Each row below holds a small network's activations on one input, seen along a few directions.
Each table varies a few parts of the input and shows all the possible inputs, shuffled.
Descriptions start from the smaller parts, as in this example, which fits no table here: one of 3 separate values, together with either a single point or one of 9 places around a ring or (one of 5 places around a ring, together with one of 6 places along a line).
Shared parts are said once, and a part with two or three values counts as separate values.
In the rows, 128 means zero.

Other details of the inputs vary at random and push rows far along two fixed directions, the same in every table; ignore that.

A family of inputs:
r1: [123  51 162 147 110  77 165 126 122 118 162 100 171 194 106 151  71]
r2: [118 159  80 138 170 171  54 127 160 100  69 160 120  92 199 106 166]
r3: [159 155 138 105 131 119 108 160 127 164 148 138 104  99  68 132 136]
r4: [111 150  84 108 169 191  61 131 149  84  83 151 120  97 204 105 162]
r5: [166 166 134 102 128 125 135 126 126 168 127 135 103 111  65 114 138]
r6: [ 93  74 178 183  68  85 192  93 111 138 175  68 154 144 135 163  80]
r7: [ 76 161  63 151 145 185 104  98 106 103 101 134 114  77 225  96 172]
r8: [126  68 153 168 108  55 165 131 137 117 138 114 156 194  99 159  61]
r9: [111 153 119 122 108 131 165 129  84 161 182 110  99  85  96 119 142]
r10: [158 163 139  81 128 127 122 131 120 170 144 141 116 115  67 128 135]
r11: [104  82 179 200  65  83 196  91 115 137 169  71 155 143 136 163  85]
r12: [118 160 168 112  99 146 164 111 100 168 176 101  98  82 103 135 145]
r13: [129  62 163 178 100  82 172 150 129 109 158 100 178 192 110 159  98]
r14: [ 75  40  99 161 144 125 113  90 143  66  84 107 169 183 228 116  70]
r15: [158 155 133  86 129 126 131 128 119 170 135 131 101 113  65 116 130]
r16: [102 146  80  92 184 176  77 124 143  92  71 162 110 120 195 110 142]
r17: [103 154  74  92 168 163  64 110 147 108  65 164 110 113 190 112 123]
r18: [133  67 159 169 105  58 177 129 135 120 139 108 161 202 108 151  81]
r19: [161 162 139  98 119 125 112 153 129 155 149 134 106 100  67 133 138]
r20: [131 168 118 152 103 124 167 123  91 164 168 117 102  84  95 124 163]
r21: [170 171 142 121 123 126 121 155 137 147 143 140 109 103  68 132 164]
r22: [135  60 158 181 105  69 179 119 133 119 139  97 162 192 101 141  86]
r23: [ 80  48 102 167 122 120 101  96 155  65  80 125 183 175 236 129  71]
r24: [162 163 148  96 140 136 135 143 120 152 141 142 120 122  72 126 164]
r25: [167 170 143 104 131 128 131 133 128 161 137 146 119 118  68 126 161]
r26: [128 169 114 144  99 121 164 120  93 170 167 115 103  77  95 123 146]
r27: [123  61 153 163  88  73 158 137 131 125 159  99 173 185 109 161  69]
r28: [108  80 184 208  69  86 198  93 113 131 171  73 153 150 137 164 101]
r29: [ 92  68 190 184  79 100 200 105 103 123 184  70 151 154 138 159  98]
r30: [156 159 140  90 132 148 132 163 120 152 155 137 115 114  77 131 158]
r31: [172 165 146 108 120 130 136 145 132 154 134 152 114 110  72 125 162]
r32: [ 87  63 141 192  88  84 203 125  86 119 193  80 152 156 126 143  97]
r33: [111 145  86  87 160 189  68 115 143  99  77 162 120 100 204  99 145]
r34: [157 147 141  87 144 140 143 142 115 153 141 130 102 119  70 114 149]
r35: [116 158  86 122 166 186  60 129 152  83  73 153 124  98 203 105 171]
r36: [132  54 167 190 117  69 159 161 133 105 158 101 167 181 107 156  97]
r37: [109 148  87  92 175 189  73 110 140 100  80 156 129 114 199 102 157]
r38: [149 153 135  74 146 123 129 151 119 152 142 145  94 123  68 132 125]
r39: [ 86  62  98 198 124 114  90 103 166  55  79 117 181 166 235 133  80]
r40: [131 168 174 134 100 148 167 114  98 161 167 105 101  86 105 138 168]
r41: [110 160  77 115 172 164  73 112 156  98  58 167 114 118 193 111 147]
r42: [166 175 137 114 120 135 129 151 132 160 142 143 117 111  73 133 165]
r43: [172 169 143 100 115 128 130 142 131 161 134 152 111 104  70 124 145]
r44: [ 78  40 105 186 153 124  97 128 153  52  95 116 175 172 236 131  91]
r45: [166 165 139 122 130 117 112 159 135 161 141 142 106  97  68 130 144]
r46: [ 77  55  97 156 134 105 107  93 150  77  76 120 170 190 230 129  60]
r47: [115 165  77 102 160 163  73 101 152 115  57 162 115 114 199 100 135]
r48: [162 150 150  84 132 144 139 158 120 147 148 146 110 113  75 124 156]
r49: [104 154  76  94 159 193  62 120 144 105  84 152 124 102 206 106 147]
r50: [155 161 140  95 148 124 137 156 123 143 131 148 101 128  70 133 149]
r51: [156 147 141  98 141 127 114 167 122 154 156 135 101 102  73 129 140]
r52: [160 162 144  89 141 125 143 150 121 152 131 142 105 130  78 124 152]
r53: [109 150  81 101 163 185  54 124 148  92  84 149 116  93 201 105 146]
r54: [ 85  49 111 181 135 131 114 108 154  48  77 127 186 181 240 126 101]
r55: [131  54 164 172 113  77 182 130 124 111 144  94 163 195 102 141  91]
r56: [116 159 114 128 100 122 162 122  89 170 173 112 102  79  94 124 139]
r57: [117 167  80 109 159 174  64  94 151 114  65 162 131 106 195 102 146]
r58: [154 154 138  68 139 125 135 145 117 161 141 139  97 126  77 123 128]
r59: [155 154 141  75 144 130 142 152 117 154 140 140 101 129  78 124 143]
r60: [166 179 134 106 115 132 123 148 131 167 141 142 115 104  71 131 148]
Description of these inputs: one of 6 places around a ring, together with either one of 2 separate values or one of 8 places along a line.
The inputs of r45 and r3 match in every part but the place on the ring of 6. If r26 is changed in the same way as r45 into r3, which row does it become?
> r56
The inputs of r13 and r30 match in every part but the place on the ring of 6. If r35 is changed in the same way as r13 into r30, which row does it become?
> r4
Which other rows does r42 become when the place on the line of 8 takes its other values? List them by row number.
> r2, r18, r21, r22, r25, r31, r41
Start at r8 and move only the place on the ring of 6, one step at a time. The first step leads to r41. Which rows follow, in order?
> r50, r16, r38, r17
List by row number the other rows that have the place on the ring of 6 in common with r14.
> r1, r9, r12, r33, r38, r49, r51, r53, r58

A family of inputs:
r61: [134 158  95 136  95 106 161 132  89 173 180 119 117  96  60 118 142]
r62: [158 212 101 109 118 193  53 134 151 157 110 158 107  26 134 112 188]
r63: [198 161 185 139 132 110 184 147 128 146 128 147 132 153  43 137 196]
r64: [145  92 101 197 139  60 151 136 152 100  89 142 167 203 105 128 111]
r65: [145 171 132 124 107  86 143 125 123 179 141 132  87 106  57 142 105]
r66: [ 91  82 158 177 124 125 161 144 117  84 161  89 143 144 168 151 127]
r67: [ 95  88 107 185  87 107 183  85  99 118 153  95 159 147 163 119 110]
r68: [148 135 109  56 142 119 152 155  94 162 157 140 111 144  44 116 111]
r69: [107  84 184 147 118 109 154  85 140 121 115 101 147 170 157 150  90]
r70: [177 145 136  61 130 102 102 157 142 164 144 157 121 131  52 137  99]
r71: [ 90 163  93 132 137 155  97  62 140 118  56 143 102 102 220 107 122]
r72: [156 160 166  94 115 100 163 101 116 185 133 120  91 127  63 128 112]
r73: [111 130 105 123 161 168  44 122 171  92  73 143 120  97 206 122 125]
r74: [ 87  81 102 173 130  85 136 159 112 101 153 109 131 142 151 142  94]
r75: [134 144 116  95 144 102 161 147  88 168 167 123  85 119  47 122 121]
r76: [115  85 150 183 107  99 118 142 155 102 129 109 141 134 151 162  89]
r77: [109  90 120 152 123  73 132  97 141 127 109 113 138 167 134 140  54]
r78: [102 103  84  80 174 193  58 151 135  70  96 158 142 124 199  98 136]
r79: [151 211 148  67 159 199  64 124 150 145  98 149  79  65 135 123 186]
r80: [163 154 141 102 131  93 111 155 135 172 149 136  95 110  56 144 106]
r81: [104  60 119 105 130 120 176 109 106 113 125 111 153 199 148 118  80]
r82: [168 190 115  29 160 192  39 147 162 137  96 182 100  74 118 108 163]
r83: [141 149 103 138 101 109 135 169  95 167 191 123 123  87  67 124 149]
r84: [112 143  64  75 159 151  64  89 162 113  50 162 137 137 193 101  90]
r85: [155 162 193 131 106 127 139 142 134 152 155 115 104 102  82 162 146]
r86: [ 97 152  70 142 149 143  52 119 159 108  72 152 108  93 209 127 112]
r87: [ 88 159 126 133 142 177  96  71 147 108  65 140 114  98 229 123 143]
r88: [149 135  87 169 180 165  57 163 184  61  55 175 148 132 188 102 185]
r89: [147 238  93  97 108 181  96  71 126 181  91 155  96  48 139  91 176]
r90: [210 160 188 148 135 121 151 182 145 128 142 144 134 148  40 143 203]
r91: [ 92 132  69 156 134 187  71 137 130  88 115 132 147  72 218 100 168]
r92: [155 124 171  61 134 160 143 171 108 134 174 128 126 144  70 132 154]
r93: [156 174 117 139  76  97 138 110 124 190 149 128 125  97  58 131 117]
r94: [154 128 117  58 148 121 121 184  99 149 169 152 116 133  51 121 118]
r95: [155  84 109 201 146  66 124 174 163  93 107 148 168 195 112 134 118]
r96: [115 214  86  78 159 182 130 108  94 153 116 150  49  55 140  90 188]
r97: [103  82 144 192  94 136 153 129 117  95 171  88 178 136 170 140 138]
r98: [ 97  66 164 154 138 131 151 142 118  86 157  89 148 162 158 145 120]
r99: [ 79  85  95 171 125  82 161 123 105 108 143 107 125 150 145 135  87]
r100: [146 125 169  53 133 156 178 142  98 157 164 128 120 153  70 126 146]
r101: [150  92 131 193 127  71 180 111 139  99  83 132 167 206 124 126 127]
r102: [136 141 147 128 129 124 144 190 106 136 183 116  97  89  76 138 155]
r103: [ 94  85 141 185  93 131 182  96 107 110 163  94 172 143 173 133 130]
r104: [125 148 172 118 125 134 194 134  91 152 179 112  92 107  89 138 162]
r105: [ 89  68 127 146 134 103 184  98  99 113 136  96 128 172 153 123  90]
r106: [ 74 128 107 106 178 198 115  93 119  95  91 130 111 114 226 104 158]
r107: [124  95 165 197  74 125 129 104 149 113 139  97 183 135 166 156 116]
r108: [155 168 178 139  75 133 160  95 121 179 154 118 137  99  89 140 149]
r109: [121  93 107 194  80  85 110 120 148 131 134 115 172 133 149 147  81]
r110: [169 154 158  54 113 112 157 110 127 183 124 134 117 150  63 121 105]
r111: [100  57 139 156 142 114 131 165 120  85 155 101 145 149 146 136 104]
r112: [121 130 127  76 151 191  52 105 173  88  68 150 147 136 211 122 138]
r113: [ 95  66 107 152 147  89 127 157 110 103 150 111 137 157 142 134  84]
r114: [120  74 176 105 112 118 147  92 149 119 107 116 172 196 155 143  85]
What is each input in this table made of?
> one of 6 places around a ring, together with either a single point or (one of 2 separate values, together with one of 4 places along a line)
The inputs of r90 and r64 match in every part but the place on the ring of 6. If r66 is changed in the same way as r90 into r64, which row does it become?
> r99
List by row number the other rows that have the place on the ring of 6 in common with r62.
> r73, r76, r78, r82, r88, r91, r102, r111
Which other rows does r83 become when the choice among 2 separate values takes its other values? List them by row number.
> r109
Start at r87 and move only the place on the ring of 6, one step at a time. The first step leads to r85. Which rows follow, in order?
> r76, r86, r65, r71
Which other rows does r68 become when the place on the line of 4 takes its other values? List them by row number.
> r61, r75, r99

A family of inputs:
r115: [119  80 130 170 100  84 111 108 152 120 119 111 158 151 148 147  67]
r116: [161 141 137 109 131 126 135 135 131 136 126 135 134 146  83 118 136]
r117: [126 115 154 138 103 139 131 112 132 126 132 113 144 125 141 133 123]
r118: [154 160 135 128 113 133 144 157 107 151 177 131 109  92  75 132 165]
r119: [122 124 111 143 162 137  98 133 152  97  86 146 132 139 174 114 143]
r120: [129 120 164 164 117 112 151 134 130 124 149 113 131 127 110 150 131]
r121: [106  96 103 136 151 127 118 101 134  98  92 129 157 172 177 119 101]
r122: [139 130 129 152  98  81 126 128 142 146 131 123 136 139  98 148  93]
r123: [137 106 136 136 122 109 133 171 125 121 151 122 144 147 102 142 125]
r124: [140 116 147 151  99 117 164 116 123 140 138 113 147 141 102 132 132]
r125: [100  78 103 151 144 137  99 144 146  82 108 129 165 147 192 131 112]
r126: [149 106 151 155 134  97 147 153 137 124 135 121 136 168  90 135 124]
r127: [106  84  92 160 144 135 104 141 140  86 107 131 160 158 177 116 121]
r128: [123 112 141 158 112 118 145 145 119 124 175 109 146 120 112 144 128]
r129: [120  77 154 172  98  83 189 109 110 140 154  90 159 174 110 148  94]
r130: [127 134 154 111 107 111 177 134 103 167 182 100 103 117  73 135 114]
r131: [ 92 101 114 158 123 135 133  91 128 106 103 121 146 144 205 128 109]
r132: [105 112 118 134 119 111 161 110 106 131 141 107 123 128 145 122 112]
r133: [150 133 146 146 104 103 162 154 106 149 188 118 127 114  66 136 153]
r134: [ 98 101 137 175 132 137 107 110 140  84 107 113 146 127 196 135 121]
r135: [139 154 135  69 134 123 144 147 104 160 152 133  91 121  59 130 128]
r136: [118  88 113 185 105  68 127 109 148 117 108 123 164 160 148 135  75]
r137: [149 148 142  73 132 116 159 149  99 163 159 139  90 122  47 127 122]
r138: [160 145 121 144 107  85 133 128 133 164 130 130 128 128  67 132 110]
r139: [145  61 175 137 102  89 152 133 141 115 150 103 164 183 103 151  85]
r140: [ 72  97 102 148 124 130 132  98 120 100 117 101 134 141 205 124  97]
r141: [119 113 110 165 120 131 133 132 121 116 150 116 141 126 134 126 146]
r142: [149 116 162  91 125 113 136 133 123 153 153 125 123 145  81 140 112]
r143: [163 150 134 107 133 124 132 177 116 152 157 147 117 113  63 119 159]
r144: [147 171 120  89 170 175  71 144 149 123  91 150  98  90 147 116 169]
r145: [142 138 138 121 153 136 111 150 150 121 115 136 119 127 123 134 142]
r146: [ 94 126  94 159 131 154  99 124 130  90 122 123 144 112 195 126 144]
r147: [164 129 164 100 118 116 147 144 139 146 151 129 131 142  67 140 126]
r148: [153 202 101  86 176 184  75 147 146 128  83 174  81  79 141 104 189]
r149: [117 196 105  92 141 181  98 106 122 150 103 145  97  82 162 111 169]
r150: [118 129 144 165 122 121 135 129 131 111 128 117 130 127 140 144 139]
r151: [142 117 133 123 129 118 131 126 140 116 116 136 148 155 125 120 125]
r152: [ 90 119  87 135 136 145 134  97 115 115 110 110 122 124 183 111 118]
r153: [156 110 152 123 115 109 150 137 136 124 135 131 141 160  98 135 116]
r154: [149 128 165 138 104 115 149 158 104 148 196 106 131 106  69 142 136]
r155: [152 163 171  95 109 132 149 130 106 186 171 121 100 100  67 132 142]
r156: [110 167  91  57 168 177  90 122 125 134 102 157  87  92 143 106 141]
r157: [111 121 102 114 156 137 107 104 134 107  89 146 141 147 178 112 120]
r158: [141 122 144  93 129  94 169 144  98 155 161 129 110 141  53 129 109]
r159: [106  90 146 171  94 114 149 109 134 105 125 105 166 160 161 144 106]
r160: [ 80  92 100 151 126 130 140  97 118  99 114 109 131 138 205 121  96]
r161: [144 187 104  73 152 180  78 126 146 124  87 160 110 102 146 107 169]
r162: [104 103 118 163 113 142 127  97 140  95  98 127 154 139 198 126 120]
r163: [148 169 164 100 111 131 160 130 109 187 169 124 103 101  64 137 144]
r164: [130 127 120 148 112 101 110 117 151 139 117 132 136 125 126 139  92]
r165: [116  72 153 108 120  95 152 133 112 131 157 109 128 162  97 140  79]
r166: [155 143 168 151 111 107 166 148 118 146 161 123 109 116  68 147 150]
r167: [133 191 103 102 137 180 101 107 132 139  93 156 111  75 156 100 183]
r168: [156 169 154 135 124 118 149 143 118 154 151 134 100  98  72 132 173]
r169: [135 142 141 125 116 117 159 114 109 160 143 123 123 120 108 128 138]
r170: [132 103 121 141 130 124 125 163 130 110 135 137 142 142 130 128 125]
r171: [ 74  85 115 142 124 135 124  97 121 102 122  99 134 134 205 118  90]
r172: [149 136 155  95 124 106 148 138 118 155 152 129 122 150  70 144 120]
r173: [141 183 111  99 167 168  79 148 147 120  89 156  98 100 145 117 173]
r174: [104  71 111 146 141 138  91 144 141  82 109 123 165 144 193 129 109]
r175: [125 199  72  50 181 190  86 121 114 142  90 165  78  81 130  88 162]
r176: [130 133 131  92 145 137 119 122 135 139 124 141 123 134 122 131 123]
r177: [ 96 102 126 159 114 147 121  97 145  99 103 120 161 136 197 130 116]
r178: [149 227  68  89 149 173  56 117 149 154  72 181  80  53 143 100 165]
r179: [136 184  96  69 168 177  87 117 131 135  89 170  98 100 150 105 157]
r180: [102 105 113 185 136 132 122 108 141  90  99 120 142 138 184 127 138]
The inputs of r173 and r126 match in every part but one. If r172 is changed in the same way as r173 into r126, which row does it become?
> r121
The inputs of r131 and r129 match in every part but one. If r166 is changed in the same way as r131 into r129, which row does it become?
> r180
What is each input in this table made of?
> one of 6 places along a line, together with either a single point or (one of 2 separate values, together with one of 5 places along a line)
Which other rows does r171 become when the choice among 2 separate values takes its other values? List them by row number.
> r165
Start at r116 and move only the place on the line of 6, one step at a time. The first step leads to r151. Which rows follow, in order?
> r153, r161, r147, r139
Which other rows does r163 become when the place on the line of 5 takes its other values? List them by row number.
> r120, r128, r130, r177
Which other rows does r140 become when the choice among 2 separate values takes its other values? List them by row number.
> r135
